Each row below holds a small network's activations on one input, seen along a few directions.
In each table, some parts of the input vary, and every possible input appears once, in random order.
A made-up example of a description, with smaller parts first: one of 4 places along a line, together with either a single point or one of 9 places around a ring or (one of 2 separate values, together with one of 8 places around a ring).
Shared parts are said once, and a part with two or three values counts as separate values.

Other details of the inputs vary at random and push rows far along three fixed directions, the same in every table; ignore that.

A family of inputs:
r1: [ 26 -44 -68  18  17  -4 -20 -16 -35  -9  53 -19]
r2: [-40  71  25  15 -54  26   9   6  15   2 -63 -16]
r3: [ 35  14 -70  -4  34  32 -25 -21  39  18  14  27]
r4: [ 61 -19   5 -30  90  -7   7  -4  -1  20  24  39]
r5: [ -7  14  41 -19  27 -11  41  -8 -57   4  -3 -49]
r6: [ 14 -56 -39   5  28 -11 -43 -12 -17 -32  28  28]
r7: [ 10  46  28  -1 -46  31  13  32  89  25 -60  39]
r8: [-60  15 -26  11 -28   8 -11   1 -18 -24 -23 -16]
r9: [ -6 -46 -69   8 -16  10 -14  -1 -14  -5  41 -21]
r10: [-18  27   6  -5 -34  29  28  24  25  30 -21 -22]
r11: [ 13   0  40  -9  37 -10  26 -27 -52   3   6 -52]
r12: [  2  14  61 -20  57 -40  25 -26 -46  17  82 -54]
r13: [ 49   4 -73 -12  58  28 -10 -17  23  26  34  29]
r14: [ 71 -12 -33  10  29   8 -19   5  42   8  15  48]
r15: [ 79   9  56 -27  90   0  26  -5  15  37  -2  22]
r16: [-57  21  44  11 -57 -13  18   3 -47 -11 -43 -62]
r17: [  9  97  66 -13 -15  22  44  24  27  39 -66 -23]
r18: [-43 -16  -4  14 -25  -8 -28 -14  -3 -42 -29  22]
r19: [ 43  44  43 -26  19  33  52  21  40  72 -17 -21]
r20: [-75   8  76  -6 -35 -28   9  -3 -44 -39 -61 -16]
r21: [ -3  -7  73 -16  10 -23  27   7 -52  -3 -16 -10]
r22: [  8  17  10  -4 -13  -5   8  32  27  12 -27  31]
r23: [ 33 -71 -67  18   9  15 -17 -23 -11   3  66 -27]
r24: [  7 -57 -47  19 -12 -20 -34   4 -11 -22  26  23]
r25: [  3 -42  58  -1  49 -55 -11 -28 -48 -23  94 -19]
r26: [ 12   1  36 -17  36 -13  26 -21 -54   4   7 -51]
r27: [ -9  63  34  -6 -18  23   3  10  69  12 -76  51]
r28: [ 47 -14   0 -13  41  -9  -5  -3   8  -1   7  28]
r29: [-36 -15  -8  17 -11 -35 -46  -9  11 -39  63  21]
r30: [ 57  42  17 -25  67  20  21  -8  16  45  -4  -6]
r31: [ 37  17 -77   4  35  32 -23  -8  46  18  14  29]
r32: [ -1  26 -17   3  16  19  -7 -21  16   4 -16  -3]
r33: [ 36  26  -7 -13  36  14   2  20  52  21 -19  62]
r34: [-36  16 -26  25 -11 -13 -35 -24  13 -21  61 -16]
r35: [ 45  23  31  -9  18  -1  11  21  28  17 -19  26]
r36: [-31  66 -36   0 -18  32  -2   6  48   6 -47  24]
r37: [-65  20 -29  19 -52   2  -9  -4  -9 -29 -33 -18]
r38: [-31 -22 -31   9 -24 -14 -20   7  -8 -43  -6  29]
r39: [-34  37  37   3 -68   4  15  24  44   4 -69  23]
r40: [  6 -51 -68  15 -17  16 -24  -8  -1  -2  42 -24]
r41: [ 11 -12  85 -23  61 -55  18 -12 -40   3  78 -16]
r42: [ 20  78  12  -6  -8  31  18  11  43  34 -41   4]
r43: [  1 -64  39 -11  -4 -22   7   2 -50 -16  18 -26]
r44: [-59 -21   4  26 -87   7 -17  18  25 -28 -40   7]
r45: [ -5 -51 -29  24 -31  -6 -25  -6   2 -27  10  17]
r46: [ 90 -20  46 -34  64   8  41  18  26  61  22  14]
r47: [-42  -5 -33  13 -47   7   7   4 -10  -9  -3 -24]
r48: [-28 -34  35 -11  10 -22   1 -11 -54 -27  -7   0]
r49: [ 28 -42  74 -25  36 -29  44   2 -55  15  14 -25]
r50: [-49 -38   3   6 -57  -4  -4  28  -2 -22 -14   1]
r51: [ 16  55  17  -8   8  17  30  23   9  29 -23 -15]
r52: [-39   6  35   0  11 -41  -7 -25 -42 -16  68 -57]
r53: [-79  26  -8  20 -54  16 -17 -16  -9 -31 -47 -20]
r54: [ 50  17 -13 -18  43  20 -14   2  60  20 -13  63]
r55: [ -7  42   0   1 -30  12   3  30  43   4 -43  54]
r56: [-57  21 -24  39 -76   8 -17   2   5 -18 -39 -24]
r57: [ 33   1 -37  -3  -7  16   0  24  62  20  -2  58]
r58: [-13 -21 -54  23   4   8 -32 -28 -15 -24  16 -12]
r59: [ 47 -40  65 -20  47 -38  23   0 -57  13  21 -24]
r60: [ 22  16 -26  10  -3  11 -18   0  60  -7 -25  53]
r61: [-67   0  -9  16 -50  -5 -26  11   6 -43 -47  28]
r62: [ 14  18 -41  -6  34  17 -10 -17  15  12   3   9]
r63: [-10 -31 -53  26 -28   8 -17 -19  -7 -10  19 -23]
r64: [-43  38  78 -25   6  -3  39 -10 -54  10 -44 -52]
r65: [ -5  49  -6  -1   0 -10 -16  16  77   7  35  63]
r66: [-12 -47 -22  11 -40   4 -23  16  18 -18   4  13]
r67: [-20 -25  18  -2 -13 -12  27 -11 -60   1  11 -59]
r68: [ 10 -70 -53  11 -18  -2 -30   6   3 -21  35  24]
r69: [ 21  29 -23  -9  50 -11  -5 -10  26  20  87   1]
r70: [-34  39  77 -20  -7 -10  51   6 -65  11 -33 -57]
r71: [ 49  -5 -39  18  -2   7 -25   8  57  13  -1  52]
r72: [ -5 -34 -57  16 -21   5 -17 -16 -13 -10  29 -25]
r73: [ -6  -3  51 -18  -3   1  42   3 -43  24  -3 -62]
r74: [ 74  23  16 -19  42  32  31   1  37  62   8 -18]
r75: [-37 -34  42 -16  12 -26  11  -6 -63 -28  -7  -5]
r76: [ 14 -77 -33  -3   3  -8 -14  11 -19 -17  43  11]
r77: [-38   4  36   0 -24 -19  30   6 -64  -2 -12 -60]
r78: [-59  -2 -17  17 -58 -10 -19   8   8 -45 -40  28]
r79: [  9 -45 -70  11 -15  13 -26 -10  -2  -6  40 -21]
r80: [ 74 -10  17 -14  56  -7  12  13   6  25  18  25]
r81: [-30 -24  50 -14  15 -28  11 -11 -53 -25 -17  -7]
r82: [ 30 -65 -41   7  19 -15 -35 -13 -28 -25  43  25]
r83: [ 25   0 -19   3   5  -1  -6  28  23   1  -2  40]
r84: [ -7 -37 -29  23 -21  -7 -36  -8 -10 -36   6  25]
r85: [-27  68 -28   5 -25  33 -14  -2  53   3 -53  19]
r86: [ 34  71  47 -17  14  14  48  18  25  60 -36 -17]
r87: [-35   7 -16  30 -44   5 -12  -5 -17 -23 -16 -32]
r88: [-11 -19 -60  19 -14   6 -23 -15 -23 -16  24 -10]
Description of these inputs: one of 2 separate values, together with one of 4 places along a line, together with either a single point or one of 10 places along a line.
Question: Changing only the place on the line of 4 turns r27 into r54. The same change can be made to r11. Which row results?
Answer: r26
Question: Changing only the place on the line of 4 turns r16 into r86. The same change can be made to r42. Which row results?
Answer: r88
Question: Changing only the place on the line of 4 turns r23 into r19. The same change can be made to r18. Which row results?
Answer: r81
Question: Which other rows does r14 become when the choice among 2 separate values takes its other values? List them by row number.
Answer: r87
Question: Which other rows does r57 become when the place on the line of 10 takes its other values? List them by row number.
Answer: r4, r22, r33, r38, r50, r55, r75, r76, r83
Question: Which other rows does r84 become when the choice among 2 separate values takes its other values? List them by row number.
Answer: r2
Question: List by row number the other rows that have the place on the line of 4 and the choice among 2 separate values in common with r66.
Answer: r6, r20, r28, r29, r35, r39, r43, r54, r59, r82
Question: A walk changes only the place on the line of 4. It starts at r13 and steps to r64. List the rest of the walk in order.
Answer: r3, r53

A family of inputs:
r89: [ 34  38  -9 -27  63  15  26  -7 -10  34   2  -6]
r90: [ 53 -16 -74  -1  33  20 -17  -5  35  23  54  13]
r91: [-47  41  -2  -5 -30  17   8  16  -1 -12 -76  19]
r92: [-15  -3  51 -13  14 -17  12   1 -19  -3   9 -10]
r93: [ -9 -64 -30  19 -11  -9 -26 -18 -42 -38  13  -9]
r94: [55 25 25 -8 55 -5  6 -8 28 23 10 17]
r95: [-49 -36 -32   4  15 -28 -25 -20 -70 -51  24  -1]
r96: [ 55 -14 -69   6  26   8 -12   3  24  26  54  12]
r97: [-16 -27 -73  17 -48  15 -37  12  37 -23 -10  37]
r98: [-23 -74 -13  11 -21 -21 -11   5 -62 -36  22 -18]
r99: [-16 -37 -17  12  -1 -19 -28 -21 -24 -36  33   1]
r100: [ 32 -30 -35  -3  39  -4 -25 -12  18   2  52  30]
r101: [-13 -21 -73  27 -45  19 -42  -2  36 -27 -16  37]
r102: [ 11  -5  37   0   3  -3   9  -5 -23   3 -26 -11]
r103: [  0 -22 -57  17  -6   8 -27 -21  -3 -13  31 -12]
r104: [ 50  22   3 -19  46  21  22   2  30  47  20  -5]
r105: [ -8   8  49  -2   7 -10  18 -16 -51   4  -2 -56]
r106: [-46  18  25   2 -54  11   5  18  17  -5 -63   5]
r107: [-29  27   6   8 -52  16   1  14  36  -1 -62  20]
r108: [  8  -9  35 -10  -8 -12  25  20 -22   8 -17  -8]
r109: [ 59  25  15 -12  54   5   4  -6  39  26  15  28]
r110: [-33  53  -8   9 -48  24   2   5  43  10 -39  -1]
r111: [-46 -13 -47  21 -49  -7 -32   6  22 -37  13  32]
r112: [  9 -11  42   1   9 -11  15  -7 -31  -3 -26 -22]
r113: [ 14  61 -13  -6  -6  37   7  12  73  43 -24  16]
r114: [-38  20  15   3 -49  17   5  23  31  -3 -58  14]
r115: [ 40  14  58 -15  52 -15  15 -12 -13  17  13  -4]
r116: [ 34  11  33 -20  38   0  42   3 -11  38  22 -29]
r117: [-26 -40 -26  23 -11 -17 -22 -30 -57 -35  27 -50]
r118: [-11   4  37  -7  -3  -8  30   9 -37  10   9 -45]
r119: [ 42 -25 -43   2  40  -3 -26 -17  25   2  51  36]
r120: [ -6   2  48 -11   4 -31  17  12 -25   1  11  -8]
r121: [ 24  69 -14   4  -4  39   5   7  72  33 -29  16]
r122: [-59  35  33   6 -56  -8   3  27  15 -17 -32  10]
r123: [-19  -4  63 -19   7 -28  18   2 -34  -7   7 -22]
r124: [ -8 -25  57 -15  -2 -17  35  10 -47   0 -12 -25]
Question: Changing only one part turns r89 into r95. The same change can be made to r113. Which row results?
Answer: r100
Question: What do these inputs look like to the network?
Answer: one of 3 separate values, together with either a single point or one of 11 places along a line
Question: Which other rows does r93 become when the choice among 3 separate values takes its other values? List them by row number.
Answer: r109, r121
Question: List by row number the other rows that have the choice among 3 separate values in common with r107.
Answer: r91, r93, r97, r98, r101, r102, r106, r108, r112, r114, r124
Question: Which other rows does r116 become when the choice among 3 separate values takes its other values? List them by row number.
Answer: r111, r124

A family of inputs:
r125: [-61  40 -27  14 -46  -3 -18  12   6 -20  -2   3]
r126: [ 16 -35 -44  -3   5   7   4  -3 -25   4  13 -12]
r127: [ 40   2  -5 -22  82 -11  12 -19 -37  13  36  -9]
r128: [ 28  30  61 -13  11  -8  30  20  41  31   1  12]
r129: [ 11 -43  15   6  21 -15  -8 -17 -44 -24  -5   2]
r130: [ 32 -35  49 -20  26  -6  26   9 -33  18  14 -27]
r131: [-49  47  33 -10  -6  -4  17  -3 -23 -13 -38 -16]
r132: [-46 -21  45   6 -56  -9   8  19 -27 -22 -31 -26]
r133: [ 21 -17   6 -14  42   7   8 -15 -23   5  -2   4]
r134: [ 28  32 -31  -2   9  11  13  20  43  31  31  15]
r135: [ 15 -15  53  -7  -9 -12  27   7 -23   7 -36  -8]
r136: [  5 -24 -11  -4  18 -18  12   2 -31   5  59 -27]
r137: [-28  19 -44   3  -4   8 -24 -10  28 -19 -11  32]
r138: [-21  -8   8 -10  29 -20   1 -19 -50 -19  10 -20]
r139: [ 36 -27  37 -15  52  -7  15 -15 -41   4  -2  -4]
r140: [-19 -23 -39  10 -41  18 -19  16  25  -8  -4  13]
r141: [ 27  51  19 -19  37  11   8   0  42  20 -25  36]
r142: [-25  23  16  -5 -33   4  31  19 -30   9 -47 -30]
r143: [-61  -2  34  -4 -54  -7  27  11 -49 -11 -53 -40]
r144: [-22  46  22 -12  -2  -3   7  10  19  13  -3   5]
r145: [-77  25  32   0 -37 -18   5   4 -34 -24  -5 -29]
r146: [ 49 -47  44 -10  30 -13  16   7 -27  11  19 -12]
r147: [  6  10 -52  36 -43  38 -27 -13  43   9   0 -34]
r148: [11 17 27 -9 -4  0 17 16 36 19 11 12]
r149: [-29 -32 -28  19  -3 -22 -41 -22 -19 -51   9  17]
r150: [-17  42  40 -17   4  -3  10   6  21  14  -3  10]
r151: [ -8  15   8  17 -43  -5 -10  19  56  -6  -8  31]
r152: [-49  12  -4  20 -46 -14 -34   5  26 -32  -5  26]
r153: [ 31 -10   5 -17  61   2  21 -12 -52  14   9 -21]
r154: [-12  35   7  -8   4  20  16   4  -4   6 -43   2]
r155: [-19 -48 -31  22 -10  -6 -35 -16 -26 -43  -7  15]
r156: [  9  48  43 -16   9  22  24   9  25  20 -62  21]
r157: [ 23  27  39 -29  12  15  44  14  14  44 -42  -4]
r158: [-79  16  41  -4 -35 -22   2   0 -27 -25  -7 -22]
r159: [-17  -3  25 -11 -24   6  22   8 -13  10 -40 -11]
r160: [ -2 -24 -47  11 -35  13 -16   6  17  -7 -18  23]
r161: [  7 -25  38  -1  23 -36  -8 -10 -31 -15  38  -1]
r162: [ 12 -40 -11 -11  45  -1   0 -22 -44  -6  16  -6]
r163: [ 19   7 -60  28  10  10 -44 -41  27   3  62 -20]
r164: [ 28   0 -21   9 -19  22 -14  25  65  12 -16  39]
r165: [ 31  10 -63   1  -6  38  -8  25  59  25   4  26]
r166: [ 29  18 -10   3  27  -1 -19  -8  37  -7  -8  48]
r167: [-31 -31 -52  10   4  -9 -38 -25 -17 -41  21  16]
r168: [-11  29 -54   8  -2   6 -23   6  31   0  27  23]
r169: [ 42 -29  18 -24  55 -15  24  -3 -11  27  66 -13]
r170: [ -3   4 -49   7 -19   8 -11  14  47   8  31  22]
r171: [-74  38  30   1 -26 -18  12  -3 -56 -31 -38 -34]
r172: [ 15 -55  12   0   3 -17   3  -5 -40  -8   0 -10]
r173: [-22 -39 -64  15  -3   6 -29 -16 -29 -31   6   7]
r174: [ 42  53 -37  14  35  29 -20 -41  48  23  10  -9]
r175: [ 45 -63   6   0  21 -17  -1  -7 -33  -1  13  -1]
r176: [ -7  15  45  -8 -31   4  27  18   4  12 -59  -1]
r177: [  8  58  68  -8  -2 -10  10  15  46  16 -26  27]
r178: [  8 -28  23   2  32 -32 -15 -23 -37 -31  10   4]
r179: [ 48  16  24 -27  28  24  33  21  37  49  -7   5]
r180: [ 45 -32  19 -22  53 -15  21  -4  -9  27  66  -9]
r181: [ -6   3 -66   9 -33  21  -6  13  16   5 -21  11]
r182: [ 13 -35  -5  -7  16  -2  14   9 -43   8  28 -37]
r183: [ 11  49  43 -22   9   6  44  24  27  40   2  -8]
r184: [ 25  44 -41  27 -20  30 -15 -15  79  31  25 -12]
r185: [ 29  -8 -72  31  13  31 -38 -47   9  -1  18 -21]
r186: [-41   1  19   1 -41  -1  21  23 -43  -8 -21 -45]
r187: [ 20  28 -36   1   8  13 -28   7  70   9  22  57]
r188: [-14  35 -18   3  -8  19   6   6  -5   1 -40   5]
r189: [ 36 -11   7 -12  60 -14  -5 -20 -11  -4  21  17]
r190: [ 10  55  43 -14   6   0   8  14  50  22 -12  30]
r191: [ -7 -31 -56  36 -38  14 -27 -35 -20 -11   9 -55]
r192: [ 38 -26  28  -1  21 -23   7   3   5   7  42   7]
r193: [-29  -8 -35   9 -47  16 -10  22  17  -7 -15   1]
r194: [-30 -27  49  11 -48 -16   1  17 -23 -25 -29 -19]
r195: [-24 -48 -28  20 -34 -19 -26   1  -1 -31  44   7]
r196: [ -8 -53 -35  27  -9  -9 -41 -16 -24 -46  -4  22]
Question: What do these inputs look like to the network?
Answer: one of 6 places around a ring, together with either a single point or one of 11 places along a line
Question: Changing only the place on the ring of 6 turns r169 into r157. The same change can be made to r184. Which row results?
Answer: r191
Question: Changing only the place on the ring of 6 turns r178 into r194. The same change can be made to r137. Which row results?
Answer: r179
Question: Which other rows does r157 become when the place on the line of 11 takes its other values? List them by row number.
Answer: r126, r135, r142, r143, r159, r160, r172, r175, r176, r181
Question: Which other rows does r187 become when the place on the ring of 6 takes its other values? List them by row number.
Answer: r130, r141, r148, r156, r160
Question: List by row number the other rows that have the place on the ring of 6 in common with r173.
Answer: r129, r133, r139, r153, r154, r155, r156, r162, r185, r188, r196
Question: Which other rows does r145 become when the place on the line of 11 takes its other values? List them by row number.
Answer: r125, r144, r150, r152, r158, r161, r168, r177, r187, r190
